These are the activations of a small neural network, seen along a few directions. Each row is one input.
In each table, some parts of the input vary, and every possible input appears once, in random order.
A made-up example of a description, with smaller parts first: one of 4 places along a line, together with either a single point or one of 9 places around a ring or (one of 2 separate values, together with one of 5 places around a ring).
Shared parts are said once, and a part with two or three values counts as separate values.
In the rows, zero is written as 128.

A family of inputs:
r1: [ 74 116 125 123 121 111 127 110  95 131 127 120]
r2: [ 73 128 127 122 107 110 126 114  90 127 124 117]
r3: [176 195 117 191 153 162 110 158 140 129 127 154]
r4: [211 203 131 115 132 173 108 185 172 133 137 187]
r5: [174 177 151 181 137 143 102 166 135 124 153 129]
r6: [209 182 126 190 141 163 102 192 128 109 135 150]
r7: [ 79 100 132 124 130 114 152 120 103 108 128 119]
r8: [ 83  95 128 121 140 106 150 111 109 113 125 109]
r9: [216 171 109  97 107 185 123 189 177 157 116 171]
r10: [ 75 107 125 125 131 104 126 100 102 137 127 114]
r11: [ 97  86 122 125 150  90 156  75 130 120 137 104]
r12: [218 147 127  83  84 204 111 183 185 151  99 153]
r13: [ 94  85 125 124 145  93 154  89 125 117 133 109]
r14: [ 94 101 116 124 141  87 132  66 124 143 138 105]
r15: [ 80 100 121 124 135  97 128  91 112 139 129 117]
r16: [ 86  87 127 123 144 100 154 101 115 117 129 112]
r17: [ 78 111 134 123 117 114 148 124  98 102 124 117]
r18: [229 139 170  92  78 187  95 178 173 131 112 136]
r19: [ 87 103 120 125 138  89 129  78 118 141 131 108]
Describe the family of inputs behind these rows.
Answer: either one of 3 separate values or one of 4 places along a line or (one of 2 separate values, together with one of 6 places along a line)
Start at r18 and move only the place on the line of 4, one step at a time. The first step leads to r12. Which rows follow, in order?
Answer: r9, r4
Which other rows does r19 become when the choice among 2 separate values takes its other values? List them by row number.
Answer: r13
List by row number the other inputs of the same sort as r5.
Answer: r3, r6

A family of inputs:
r20: [ 33 141 122 153 163  81 120  85  80 137 147 133]
r21: [ 50 108 138 168 156 111 172 147  71  56 127 113]
r22: [139  96  72  71 171 100 167  66 191 156 137 149]
r23: [218 195 165 181 156 143  98 151 177 114 168 147]
r24: [ 60  65 144  81 105 130 192 143 107  73 104 113]
r25: [ 67 100 142 196 138  81 105  66  72 116 125  74]
r26: [124  38 107  98 140  93 154  62 160 157 132  82]
r27: [130 149  74 164 213  76 159  72 152 132 159 155]
r28: [ 76  47 146 101  85  98 117  64 117 139 100  67]
r29: [163 215  97 176 114 176  94 185 115 154 121 170]
r30: [ 38  93 127  60 111  97 134  80 120 163 121 130]
r31: [203 142 124  95  96 205 126 186 170 142  81 146]
r32: [176 165 103  84  74 196 106 171 150 172  94 171]
r33: [188 192 116 189 139 186 116 201 139 123 111 146]
r34: [223 129 158  81  90 177 104 193 159 127 120 148]
r35: [ 64 110 153  57  65 116 135 132  86 120 121 115]
r36: [236 144 172  87 113 169 103 137 210 136 140 145]
r37: [114  93 107 197 185  71 145  68 112 134 153  90]
r38: [ 55 154 143 147 117  99 117 141  48 101 150 116]
r39: [202 180 149 177 129 154  94 208 126 109 148 149]
Describe the family of inputs behind these rows.
Answer: one of 2 separate values, together with either one of 4 places along a line or one of 6 places along a line
The inputs of r37 and r26 match in every part but the choice among 2 separate values. If r21 is changed in the same way as r37 into r26, which row does it become?
Answer: r24
Which other rows does r31 become when the choice among 2 separate values takes its other values? List them by row number.
Answer: r33
Which other rows does r23 become when the place on the line of 4 takes its other values? List them by row number.
Answer: r29, r33, r39

A family of inputs:
r40: [135 191 120 102  74 183  90 184 121 154  93 172]
r41: [ 81  77  99  92 126 118 176 117 123 142  97 105]
r42: [188 189 119 154 153 138 131 187 133 114 165 173]
r43: [ 76 124 152 145 166  73 113  71 115 137 163 117]
r44: [231 113 143  96  94 185  92 139 185 174 102 129]
r45: [234 144 114 169 139 163  84 134 186 169 136 113]
r46: [ 66  86 160  91 102  90 118  95 131 145 153 118]
r47: [211 174 137 155 160 155 142 158 190 103 150 146]
r48: [ 86  86 105  92 112 109 168  97 113 128 108 111]
r49: [ 84  91 123  83 114 110 148  86 109 127 126 102]
r50: [ 92 105 173 143  73 150 119 176  71  77 111  93]
r51: [ 91 111  93 150 169  96 154  82 110 121 123 117]
r52: [ 85 114 127 151 158  77 119  75 119 123 150 123]
r53: [145 224 105 177 122 169  98 167 109 157 129 163]
r54: [ 88 109 114 150 166  96 131  75 114 121 143 119]
r55: [ 91  92  83 157 173 102 163 103 123 131 117 122]
r56: [ 79  95 133  82 107  91 134  88 115 129 133 105]
r57: [180 156 137  78 108 158 121 198 140 116 125 179]
r58: [108 138 165 208 128 122 120 166  61  83 125  96]
r59: [209 140 158  83 114 174 138 165 191 110 112 155]
Describe the family of inputs behind these rows.
Answer: one of 2 separate values, together with either a single point or one of 4 places along a line or one of 5 places along a line
The inputs of r46 and r43 match in every part but the choice among 2 separate values. If r40 is changed in the same way as r46 into r43, which row does it become?
Answer: r53
Start at r41 and move only the place on the line of 5, one step at a time. The first step leads to r48. Which rows follow, in order?
Answer: r49, r56, r46
